A small network was shown many inputs. Here are its activations along a few directions, one row for each input.
In each table, some parts of the input vary, and every possible input appears once, in random order.
Descriptions start from the smaller parts, as in this example, which fits no table here: one of 2 separate values, together with either a single point or one of 11 places around a ring or (one of 5 places around a ring, together with one of 6 places along a line).
Shared parts are said once, and a part with two or three values counts as separate values.

Other details of the inputs shift rows strongly along two fixed directions, in all tables alike. That doesn't count.

Table:
x1: [ 46  28   4  43 -37  51  24 -14  14 -61  -9  30 -18 -24  59]
x2: [  5   3 -12  40  84   2 -40 -32 -54  25   3 -18  52 -16 -75]
x3: [ 30 -29 -33   1  59   0 -22  -6 -10  64 -22 -44  25   8 -41]
x4: [ 25   4 -38   0  70  31   8 -22 -12  23 -10 -41  67 -11 -59]
x5: [-36  14  28 -75 -38 -71 -57  29  -3  61 -37  -2 -41  33  29]
x6: [-36 -44   7 -70 -46 -65  -9  47  31  35   7  -9 -48  55  38]
x7: [-16 -57 -34 -15  65 -22  -2   9 -11  29  37 -25  26  26 -56]
x8: [ -54   58   49 -108  -80  -53  -26   45   19    5  -41   19  -28   22
   59]
x9: [ 50  10   2  92 -30  69  29 -39  18 -34  -9  33 -10 -46  32]
x10: [ -2  -5   0  57  60   2 -34 -45 -37  49   4 -10  36 -29 -73]
x11: [  9 -26   7  89 -40  45  48 -26  25 -58  46  47 -27 -30  17]
x12: [  -9   18    2 -103  -31  -35   -2   51   21   38  -50  -29  -20   43
   48]
x13: [   4    1   11   36  -41   29   60    4   14 -102   43   33  -34   -9
   41]
x14: [   0   10   11   29  -55   31   60   -1   33 -102   44   41  -15  -17
   38]
x15: [-15  16  -2 -16  60 -14 -35   2 -49  27  -7 -26  34  -5 -57]
Description of these inputs: one of 3 separate values, together with one of 5 places along a line.
The inputs of x12 and x13 match in every part but the choice among 3 separate values. If x9 is changed in the same way as x12 into x13, which row does it become?
> x11
Change only the choice among 3 separate values in x7. List by row number the other rows that result.
> x1, x2
Change only the place on the line of 5 in x5. List by row number the other rows that result.
> x2, x8, x10, x15

Table:
x16: [-18  52  54   7 -97  15  31  21  16 -88  16  63 -45 -16  68]
x17: [ 44  27   7  74 -10  38 -10 -39  -8 -27 -14  26   1 -36  14]
x18: [ 13  -1   9  75   9  18  -9 -27 -19 -38  40  26   1 -19 -32]
x19: [  0  10   0 -21  20 -15 -30  -3 -10  67 -40 -28  -1   0 -15]
x20: [  3 -65 -36   1  57  -9  -5  -5  -5  59  17 -40  32  14 -41]
x21: [-28 -23   1 -67 -57 -33   8  38  52  15 -14   3 -30  44  57]
x22: [ 43  -4 -15  24  36  27  -5  15 -23 -52   6 -19  -9   6  11]
x23: [-30 -33   0  -6  56 -43 -26   9 -38  55  13 -25  14   2 -55]
x24: [-16  32  19 -77 -64 -29 -28  24  29  26 -58  14 -28  14  65]
x25: [-37  -2   1 -30  35 -38 -15   7 -22  26  15  -8  17  22 -37]
x26: [-21  52  23 -84 -62 -32  -6  34  26  23 -51  -4 -20  15  56]
x27: [  4 -33 -23  -6  27  10  28  -9   8   3  18  -9  19   6 -15]
x28: [ -7 -33 -31 -32  42 -15  27   9   7  31  11 -47  38  13 -45]
x29: [ 33  49   5  37  -5  45  10 -38  -2 -47 -14  23  17 -32  10]
x30: [ 36 -20 -11  87  -5  67  40 -34   7 -51  38  15 -13 -38  -1]
x31: [-19  -8  -3  17  18  -8 -11  -3 -19  -3  18  10   7   6 -38]
What do these inputs look like to the network?
> either a single point or (one of 3 separate values, together with one of 5 places along a line)
Change only the place on the line of 5 in x21. List by row number the other rows that result.
> x20, x27, x28, x30

Table:
x32: [   6  -28  -33   39   36   17   17  -26   -4   48   21  -35   34  -22
 -109]
x33: [  2   0 -18 -98 -71 -56 -18  17  46  34 -40 -24 -54  41  75]
x34: [-69  -7  15 -82 -48 -63 -18  44  37  71 -28  48 -43  52  49]
x35: [ -29   -6  -31   19   75  -15  -20  -25  -28   12   39    3   66    4
 -100]
x36: [ 33 -11 -40  10 119  29  14 -26 -38  21 -16 -52  47  -1 -57]
x37: [   8   -3  -20 -106  -59  -63  -13   30   45   34  -65  -27  -60   59
   59]
x38: [-31 -33   7 -33  29 -45 -12  15 -30  29  33 -38  18   2 -69]
x39: [-11  -5 -27  13 100  11  28 -61 -36  46   5 -31  51 -17 -75]
x40: [-17   3   4 -66 -78 -42   5 -27  51  24 -30   9 -57  28  47]
x41: [-47  26  20 -48 -58 -47   2 -18  19 -33   6  20 -58  33  40]
x42: [-26  -9  -6 -36  55 -36 -51  15  -4  21  33 -17  47  30 -41]
x43: [ -4  49  17  60 -31  64  55 -36  12 -69   4  75  23 -40  26]
x44: [ 36 104  53  74 -42  68  -8 -36 -40 -60 -46  39 -10 -75  27]
x45: [ -33   28   25 -120  -37  -66   17   27   29   45  -45  -17  -35   40
   86]
x46: [  -9   25   28   68  -51   43   42  -20   -5 -100   53   48  -37  -41
  -14]
x47: [ 15   7  -6  47 -57  17   8 -26  45 -40  -3  48  16 -24  17]
x48: [ -4  45  23 -15  41 -38 -93 -10 -74  39 -25 -32  18 -12 -66]
x49: [  9 -35 -34 -19  16   0 -15  23   2  51   4 -68  26   9 -51]
x50: [ 18 -56 -29  46  85  21  -6  19 -56  54  32 -43  34  -7 -68]
x51: [-22  15  17  29 -28   9 -11 -18  13 -78  34  50   8 -20  14]
x52: [-51 -29  28 -77 -44 -80 -11  18  20  59 -33   2 -60  42  79]
x53: [  8  34  34  21 -45  41  55  16  10 -45  10   3  -4 -32  37]
x54: [ 46  28  -5  60  44  20 -74 -48 -46  51 -38 -37  43 -57 -90]
x55: [-27 -26  25 -77 -46 -41 -10  90  21  41 -40 -16 -72  54  58]
x56: [  7 -12  -1 -48  51  14  18  43 -20  38 -21 -57  23  17 -40]
x57: [-30 -21 -10 -29  59 -54 -21 -29 -21  18  24 -34  13  11 -43]
x58: [ 24 -10  -4  47  -7  27   5 -16  -9 -32  11  24 -43  -4  61]
x59: [ 24 -35 -31 -26  21  -4  -9  34   7  43 -18 -62  11  21 -57]
x60: [-21 -20  14 -99 -32 -47 -39  74  31  47 -41  32 -52  67  74]
x61: [-13  -9 -35 -36  56 -32 -44  23 -20  13  20 -12  44  21 -44]
x62: [  7  -4 -16 -45  71  13  -6  24  -9  32 -30 -16  57  25 -26]
x63: [  9  25  37  49 -46  64  69 -13   9 -67  16  31 -11 -65  26]
x64: [-11 -10 -21  19  87  20   8 -26 -20  32   5  -5  92 -31 -64]
x65: [ -3   3 -15 -98 -67 -51 -28  60  62  24 -63   9 -26  60  57]
x66: [-11  19  23   9  35 -27 -83   8 -60  87 -52 -23  -2  -5 -31]
x67: [ 36  47   0  56 -16  66  51 -35  -4 -85   2  18 -11 -33  67]
x68: [  7  39  13  23 -27  37  31  -4  15 -46  -1  42  33 -24  49]
x69: [ -31   11    1 -108  -45  -80  -25   30    2    2  -12  -19  -49   61
   64]
x70: [ -6 -38  -2   1  55 -19 -32  15  -8  65  12   3  40  23 -17]
x71: [ 27 -24 -39   6 107 -11 -21 -21 -46 -11  15 -45  24  21 -78]
x72: [-37  -9  26 -20 -57 -28 -10  25  34  12 -12  60 -29  14  71]
x73: [ 53  27 -25  65 -47  61   4 -17  39 -79  11  51   4 -35  37]
x74: [ 29  38  19  51 -34  87  58   7  -3 -78  20  13  -8 -48  39]
x75: [ 51  16  11  65 -58  53   2 -30  52 -70  19  49  13 -31  33]
x76: [ 13  38  -3  12 -22  49  24   8  11 -53  -9  41  21 -22  52]
x77: [  14   25   25   72  -45   35   32    4   -3 -108   53   25  -25  -42
    8]
x78: [-16 -54 -10  46  71  13   8  -7 -41  68  36 -17  22 -12 -92]
x79: [ 15 -13 -33  39  99 -14 -12 -42 -41  -5  46 -42  42  -7 -77]
x80: [ 10 -29 -24  16  77   8 -14  11 -54   0  52 -55  45 -11 -92]
x81: [  5 -28  -5 -37  48 -19 -15  42 -36   5  14 -47   9  33 -66]
x82: [ 17  -1  34  93 -44  49  32  13   9 -53  34  33 -41 -34  45]
x83: [-20  30  29  25 -41  49  65  -5   7 -35   6  24 -15 -30   5]
x84: [ 34 -32 -27  33  46   6   6  -4  -5  45  21 -58  48 -20 -88]
x85: [ 28   4  18  99 -17  42  24 -36   6 -63  24  39 -41 -26  65]
x86: [ -51   15   22 -122  -35  -59   16   11   27   49  -43  -14  -36   25
   71]
x87: [ -5   2   3 -91 -74 -72 -10  10  49  46 -38 -26 -38  52  67]
x88: [ 39 -11  -1  58   2  38  12 -12  -7 -53  -4  32 -50   6  53]
x89: [ 21 -30 -47  45  59  -1   0 -66   2  29   6 -43  40 -27 -68]
x90: [-16 -19 -27 -23  10 -22 -19 -20  21  63  -9  -1  52  24 -58]
x91: [  5   0  20  85 -27  42  35 -58  -1 -50  20  64 -53 -25  45]
x92: [ -1 -44 -18 -14  52  -7 -44  25 -19  59   6   4  32  29 -12]
x93: [ 22   0  14  81 -79  50  40 -24  35 -70  15  18 -15 -53   8]
x94: [  6 -16  35  97 -50  39  44  -5  -5 -51  27  42 -35 -42  30]
x95: [ -36   13    4 -103  -46  -60  -39   67   23  -19  -28   15  -29   71
   51]
The inputs of x84 and x53 match in every part but one. If x32 is changed in the same way as x84 into x53, which row does it become?
> x83
The inputs of x79 and x85 match in every part but one. If x51 is changed in the same way as x79 into x85, which row does it become?
> x72
What do these inputs look like to the network?
> one of 4 separate values, together with either a single point or (one of 3 separate values, together with one of 5 places along a line)
Change only the place on the line of 5 in x80. List by row number the other rows that result.
> x38, x46, x77, x81
Change only the place on the line of 5 in x64. List by row number the other rows that result.
> x43, x62, x68, x76
Change only the choice among 3 separate values in x49. List by row number the other rows that result.
> x33, x73
Change only the choice among 4 separate values in x37. List by row number the other rows that result.
> x36, x71, x88
Change only the choice among 3 separate values in x46. List by row number the other rows that result.
> x35, x41

Table:
x96: [ -6 -13 -16 -94  -2 -35  19  50  29  29 -23 -41  15  36  26]
x97: [ 10  19 -11  32  57  32   2 -32 -23 -22  11   9  46 -30 -36]
x98: [-19 -10  24 -13 -33 -20 -11  21  -6 -24  17  13 -48  21  32]
x99: [ 42  -9 -12  31 -23  44  49 -18  44 -32 -20  14 -32  -8  32]
x100: [ 27  13  17   6 -40   4 -17   8  -4   3 -20  13 -37   5  52]
x101: [  4  19  11   8 -45  -6  -8 -17  21   6 -22  22 -18  -7  51]
x102: [-31 -33   5 -33  23 -47 -27  30 -13  41   9 -15   5  26 -36]
x103: [ 16  41   9  11 -25  19   2  -1 -16 -66 -13   2 -18 -14  26]
x104: [ 16 -55 -47  29  42  18  33  -6   5   0  57 -27  25   4 -50]
x105: [-36  24  -2 -61  23 -23  -7  15 -10  47 -20 -19  30  17 -32]
x106: [ 33 -11 -24  72  40  39 -21 -32 -25  -2 -11   9  28 -27 -35]
x107: [  7  17 -18  13  53  14 -21 -14 -26 -12  12 -14  40  -7 -39]
x108: [-16   1  29  24 -39   5  16 -10  12 -32  32  29 -22 -31  -3]
x109: [-18  -4   2 -29   9 -21 -16   5  -3  86 -24 -19  17   3 -15]
x110: [-30   3  32   4 -40 -20   7   1  16 -23  17  24 -31  11  27]
What do these inputs look like to the network?
> one of 3 separate values, together with either a single point or one of 4 places along a line
The inputs of x105 and x108 match in every part but the choice among 3 separate values. If x103 is changed in the same way as x105 into x108, which row does it become?
> x98
A walk changes only the place on the line of 4. It starts at x100 and steps to x106. List the rest of the walk in order.
> x101, x109
